Each row below holds a small network's activations on one input, seen along a few directions.
Each table varies a few parts of the input and shows all the possible inputs, shuffled.
Descriptions start from the smaller parts, as in this example, which fits no table here: one of 3 separate values, together with either a single point or one of 9 places along a line or (one of 6 places along a line, together with one of 8 places around a ring).
Shared parts are said once, and a part with two or three values counts as separate values.

Table:
r1: [ 0.72  1.07 -1.10  2.37 -2.83  0.22 -0.65 -0.11 -0.58 -0.17  0.05 -0.82
  1.86  0.14 -0.84]
r2: [ 1.74  1.43 -3.09  6.19 -7.22  2.14 -2.95  2.95 -0.95  1.02 -2.78 -1.44
  4.22 -1.08 -0.55]
r3: [ 1.17  2.41 -2.97  6.29 -6.38  2.39 -2.64  2.59 -1.26  0.16 -3.84 -0.97
  5.06 -0.44 -1.62]
r4: [ 1.11  1.80 -3.62  6.40 -6.11  2.36 -3.44  2.03 -0.58 -0.27 -3.48 -0.81
  5.16 -0.35 -2.32]
r5: [-0.97 -2.11  2.32 -5.76  5.76 -1.62  2.16 -1.60  0.71 -0.24  2.66  0.70
 -4.64  0.41  1.19]
r6: [-0.73 -1.16  1.04 -1.66  3.07 -0.17  1.30 -1.26  0.15  0.17  1.10  0.53
 -1.87  0.94  0.42]
r7: [-1.08 -0.58  3.24 -5.99  6.44 -2.24  2.56 -2.48  0.32 -0.03  2.46  1.46
 -3.89 -0.08  0.87]
r8: [-0.62 -0.64  2.09 -3.09  2.56 -0.67  1.85 -0.34  0.40 -0.40  1.36 -0.05
 -2.18  0.07  1.18]
r9: [ 0.27 -0.02 -1.22  2.42 -1.70  0.45 -0.93  0.54  0.03  0.26 -0.94  0.08
  1.15  0.57 -0.27]
r10: [-1.17 -1.48  2.25 -5.91  6.10 -1.95  1.95 -2.76  1.17 -0.95  2.99  1.24
 -3.69  0.20  0.56]
r11: [ 0.25  1.05 -0.53  1.01 -2.94 -0.33 -0.02  1.09 -0.45 -0.03 -0.51 -0.95
  1.40 -0.53 -0.02]
r12: [-0.68 -1.78  1.58 -2.28  3.26 -0.59  0.81 -0.65  1.04  0.47  0.94  1.03
 -2.57  0.16  1.42]
What is each input in this table made of? -> one of 3 separate values, together with one of 4 places along a line
Changing only the choice among 3 separate values turns r7 into r10. The same change can be made to r8. Which row results? -> r6
Which other rows does r3 become when the choice among 3 separate values takes its other values? List them by row number. -> r2, r4

Table:
r13: [ 0.92  1.40 -0.56 -0.08 -2.30 -0.19 -0.57 -0.84 -0.19 -0.64  1.94 -0.83
  1.41 -1.08 -0.68]
r14: [-0.41 -2.09 -0.68  2.22  1.00  0.21 -0.50 -0.33  0.46  1.43 -1.04  1.19
 -0.77  1.46  0.78]
r15: [ 0.18  1.77  0.59  0.08 -0.86  1.21  0.20  2.12 -0.69 -0.58 -1.87 -0.46
  1.15 -0.61 -0.08]
r16: [-0.86 -1.46 -1.87  3.57 -0.23  0.72 -1.26 -0.90  0.26  0.68 -1.95  1.05
  1.01  1.61 -1.09]
r17: [-0.01 -2.13 -0.59  1.18  2.21 -0.29 -0.76 -0.29  0.51  1.74 -0.56  1.41
 -1.54  1.10  0.63]
r18: [ 0.32  1.14  0.98 -0.59 -0.76  0.72  0.68  2.34 -0.54 -0.50 -1.38 -0.64
  0.13 -0.52  1.04]
r19: [ 0.96  0.54 -0.17 -0.49 -2.25 -1.20 -0.13 -0.61 -0.03 -0.38  2.24 -1.06
  0.04 -0.73  0.15]
r20: [-0.13  1.89  0.17  1.06 -1.70  1.80  0.05  1.87 -0.60 -0.91 -2.14 -0.85
  2.18 -0.60 -0.84]
r21: [-2.30 -2.25  3.24 -7.86  9.03 -2.32  3.52 -3.56  1.23 -0.63  3.94  1.23
 -4.87  0.65  0.28]
r22: [-0.42 -1.59 -1.47  2.80  0.65  0.40 -1.10 -0.48  0.30  1.26 -1.36  1.15
  0.21  1.40 -0.45]
r23: [ 0.45  0.78  1.33 -1.43  0.38  0.34  0.52  2.32 -0.39 -0.16 -1.10 -0.36
 -0.84 -0.69  1.04]
r24: [ 0.93  0.44 -0.03 -1.31 -1.62 -1.53 -0.03 -0.41 -0.01 -0.24  2.04 -0.75
 -0.44 -0.98  0.56]
r25: [ 0.37  1.55 -0.94  0.86 -3.53  0.12 -0.63 -1.23 -0.30 -1.06  1.23 -1.09
  2.35 -1.02 -1.35]
What is each input in this table made of? -> either a single point or (one of 3 separate values, together with one of 4 places along a line)
Which other rows does r13 become when the choice among 3 separate values takes its other values? List them by row number. -> r15, r22

Table:
r26: [-0.68 -0.54  0.42  0.91  1.53  1.36  0.07  1.27 -0.35  0.49 -2.53  0.73
  0.02  0.60  0.36]
r27: [ 1.72  1.44  0.42 -0.67 -1.94 -0.68 -0.13  0.98 -0.59 -0.25  1.03 -0.65
 -0.54 -0.79  1.06]
r28: [-0.64 -1.36 -2.06  3.26 -1.35  0.60 -1.51 -1.89  0.28  0.50 -0.21  0.32
  1.73  0.90 -1.42]
r29: [ 0.70 -1.26 -0.47  1.27 -0.19 -0.65 -0.95  0.45  0.25  1.35 -0.57  0.84
 -1.27  0.50  1.43]
r30: [-0.31 -1.33 -0.78  3.49 -2.70 -0.75 -0.67 -0.81  0.16  0.54 -0.93  0.42
  0.45  1.61  0.57]
r31: [ 0.70 -0.97 -0.52  0.56  0.25 -0.39 -0.80  0.98 -0.19  1.42 -0.68  0.72
 -2.08  0.59  1.49]
r32: [ 0.37 -1.27 -1.59  1.01  1.06  0.61 -1.46 -0.50  0.34  1.21 -0.10  1.05
  0.13  0.02 -0.35]
r33: [ 0.07 -0.66 -2.09  2.42 -0.02  0.33 -1.32 -1.04  0.13  0.81 -0.09  0.75
  1.09  0.74 -1.16]
r34: [ 1.10  1.22 -0.32 -1.99  0.00  0.39 -0.76  0.54 -0.37 -0.08  1.39 -0.23
  0.25 -1.82 -0.74]
r35: [ 0.19  1.17 -1.14  1.20 -3.12  0.18 -0.89 -0.97  0.35 -0.90  1.46 -1.23
  2.64 -1.26 -1.61]
r36: [ 1.14  1.36  0.09  0.26 -3.22 -1.23  0.02  0.81 -0.16 -0.70  0.77 -0.97
  0.71 -0.68  0.65]
r37: [ 1.60  1.11  0.65 -1.51 -1.21 -0.56 -0.04  1.34 -0.58 -0.07  0.88 -0.43
 -1.27 -0.66  0.96]
r38: [ 1.08  1.17 -0.69 -1.40 -0.91  0.26 -0.66  0.05 -0.22 -0.47  1.40 -0.51
  0.66 -1.94 -0.77]
r39: [ 0.18  1.68  1.52 -2.24  0.42  1.23  0.60  2.25 -0.94 -0.88 -0.93 -0.87
  0.02 -1.13  0.18]
r40: [ 0.42  0.89  0.03  1.33 -4.35 -0.91 -0.04  0.05  0.24 -0.98  0.75 -1.32
  1.34 -0.52  0.23]
r41: [ 0.33  1.71  1.16 -0.98 -0.03  1.42  0.64  1.91 -0.65 -0.96 -0.90 -0.89
  0.60 -0.76 -0.03]
r42: [-2.37 -1.10  3.07 -5.35  6.11 -1.32  2.59 -1.82  0.51 -1.04  0.83  1.14
 -3.16  0.52  0.34]
r43: [-0.71 -0.51  0.39  0.18  2.13  1.41  0.18  1.79 -0.29  0.72 -2.68  1.04
 -0.61  0.69  0.44]
r44: [-0.11  2.26  0.61 -0.03 -1.30  0.75  0.84  1.60 -0.55 -1.20 -0.95 -1.21
  1.82 -0.55 -0.39]
r45: [-1.66 -2.57  2.95 -5.12  5.90 -3.11  2.89 -3.49  1.17 -0.11  3.82  0.91
 -4.77  1.12  1.22]
r46: [ 0.56 -1.03 -1.76  0.28  1.57  0.84 -1.37 -0.03  0.04  1.31 -0.15  0.98
 -0.66  0.23 -0.38]
r47: [-1.43 -0.47 -0.50  3.05 -0.60  1.20  0.47  0.21  0.16  0.09 -2.68  0.35
  1.66  1.51 -0.54]
r48: [-1.95 -2.40  2.21 -5.34  7.20 -2.20  2.39 -4.49  1.43  0.01  4.27  0.91
 -3.66  0.48 -0.24]
r49: [-0.68 -0.50 -0.09  2.51  0.61  1.02  0.03  0.56 -0.01  0.56 -3.00  0.47
  0.83  1.07 -0.32]
r50: [-0.60  1.96  0.35  0.73 -2.42  1.06  1.11  0.80 -0.18 -1.42 -0.86 -1.55
  2.50 -0.24 -0.66]
r51: [ 0.65  1.42 -1.08 -0.08 -1.94  0.01 -0.67 -0.15  0.00 -0.79  1.55 -1.04
  1.95 -1.44 -1.27]
r52: [ 0.34 -1.41 -0.79  2.26 -1.49 -0.87 -0.59 -0.41  0.01  0.83 -0.90  0.27
 -0.39  1.21  0.97]
What is each input in this table made of? -> one of 3 separate values, together with either a single point or (one of 2 separate values, together with one of 4 places along a line)
Changing only the choice among 3 separate values turns r46 into r31. The same change can be made to r51. Which row results? -> r36
Which other rows does r33 become when the place on the line of 4 takes its other values? List them by row number. -> r28, r32, r46
